A small network was shown many inputs. Here are its activations along a few directions, one row for each input.
In each table, some parts of the input vary, and every possible input appears once, in random order.
A made-up example of a description, with smaller parts first: one of 6 places along a line, together with either a single point or one of 9 places along a line or (one of 2 separate values, together with one of 8 places around a ring).
Shared parts are said once, and a part with two or three values counts as separate values.
In the rows, zero is written as 128.

Rows:
row 1: [108 133 146  61 143 126  64 121 191 144 161]
row 2: [ 98 125 154 162 109 132 118  97  52 129 117]
row 3: [115 146 169 140  89 132 147 118  66 121  91]
row 4: [132 140 145 180  95 107 161  74  97 151 100]
row 5: [ 96 153 151 149  97 136 139 108  55 131 117]
row 6: [116 161 110  27 168 119  81 102 179 118 119]
row 7: [117 103  98 133 134 146 142 210 121 132 168]
row 8: [116  74 102 146 144 138 123 203 115 126 166]
row 9: [128 152 166 158 107 117 171 104  86 139  96]
row 10: [117 174 120  89 166 131  65  70 160  92 130]
row 11: [149  93  89 165 129 119 170 175 162 146 147]
row 12: [175  81 104 194 119 121 165 177 182 128 141]
row 13: [144 171 128  56 156 114  75  50 153 125 113]
row 14: [150 103 110 142 139 126 178 204 149 134 141]
row 15: [154 130 158 200  90 122 169  68 122 131  98]
row 16: [133  95 116 127 119 136 145 224 126 116 142]
row 17: [129 142 110  47 171 154  64  75 159 113 130]
Q: Describe the family of inputs behind these rows.
A: either one of 5 separate values or (one of 2 separate values, together with one of 6 places along a line)
Q: Change only the place on the line of 6 in row 5. List by row number the other rows that result.
A: row 2, row 3, row 4, row 9, row 15

Rows:
row 18: [122 127 154 157 127 117 147 145 129 118 121]
row 19: [155 128 111 159 123 110 155 138 171 151 136]
row 20: [110 114 139 162 130 127 112 154 115 133 147]
row 21: [118 136 149 130 103 146 147 149  89 115 136]
row 22: [123 130 115 120 120 118 157 187 133 136 146]
row 23: [114 110 100 144 130 120 141 171 143 139 170]
row 24: [119 130 144 145 107 119 160 109  86 146 100]
row 25: [101 135 132  60 154 131  57  92 159 137 148]
row 26: [127 125 116 137 124 113 170 160 159 135 140]
row 27: [120 135 147 157 108 147 151 124 119 123 115]
row 28: [135  87 103 141 149 142 132 156 118 139 150]
row 29: [143 106 117 117 141 134 153 173 106 130 133]
row 30: [141 149 140  73 142 118  80  61 184 137 121]
row 31: [116 173 115  70 155 135  94 108 115 102 119]
row 32: [163 112 117 162 109 127 127 125 157 117 111]
row 33: [106 152 101  95 163 135  76  94 126 110 141]
row 34: [136 130 139 162 100 107 162  87 100 144 112]
row 35: [110 155 145  34 147 129  74 106 148 129 127]
row 36: [144 104 116 139 145 133 160 147 136 133 119]
row 37: [141 110 123 141 114 141 133 149 143 116 104]
row 38: [141 115 125 119 107 143 123 173 114 114 118]
row 39: [148 164 110 109 153 119  97  62 152 113 112]
row 40: [106 116 136 154 113 146 129 134 102 123 158]
row 41: [125  94 113 145 119 146 109 154 128 116 140]
row 42: [ 99 110 128 150 112 119 137 120  72 145 139]
row 43: [144 132 147 179 119 114 135 122 143 127 117]
row 44: [114 133 142 127 101 124 149 134  60 144 110]
row 45: [147 132 146 169 104 130 151  99 127 125 132]
row 46: [121 134 152 138 122 128 129 170 103 124 125]
row 47: [115 150 144  57 150 128  85  83 174 133 114]
row 48: [122 167 117  89 159 131 107  83 140 105 107]
row 49: [168 102 112 156 144 119 157 125 146 137 128]
Q: Describe the family of inputs behind these rows.
A: one of 4 places along a line, together with either one of 2 separate values or one of 6 places along a line
Q: Changing only the place on the line of 4 turns row 27 into row 21. The same change can be made to row 36. Which row results?
A: row 29
Q: Which other rows agree with row 43 in the place on the line of 4? List them by row number.
A: row 19, row 30, row 32, row 34, row 39, row 45, row 49

Rows:
row 50: [121 120 125 172 112 155 148 149  43 105 126]
row 51: [135  78  95 188 144 127 140 167 142 136 166]
row 52: [151 102 114 142 129 145 177 190 124 152 127]
row 53: [107 176 134  71 137 118 103 109 151 125 119]
row 54: [149 150 122  81 139 130  85 111 198 107 123]
row 55: [116 129 132 149 110 109 164 197 107 136 134]
row 56: [ 82 141 153  68 124 126  82  76 124 130 137]
row 57: [143 156 107  59 145 123 105 108 163 149 106]
row 58: [132 139 101 106 168 132  75  81 189 132 155]
row 59: [152  83 119 163 118 125 154 193 154 109 133]
row 60: [102  94 161 150 108 133 143 163  75 141 157]
row 61: [171 137 180 229  91 111 203  58 112 151  81]
row 62: [104 159 120  87 140 129  85  63  82  91 101]
Q: Describe the family of inputs behind these rows.
A: either a single point or (one of 2 separate values, together with one of 6 places along a line)
Q: Change only the choice among 2 separate values in row 51. List by row number the other rows that result.
A: row 58
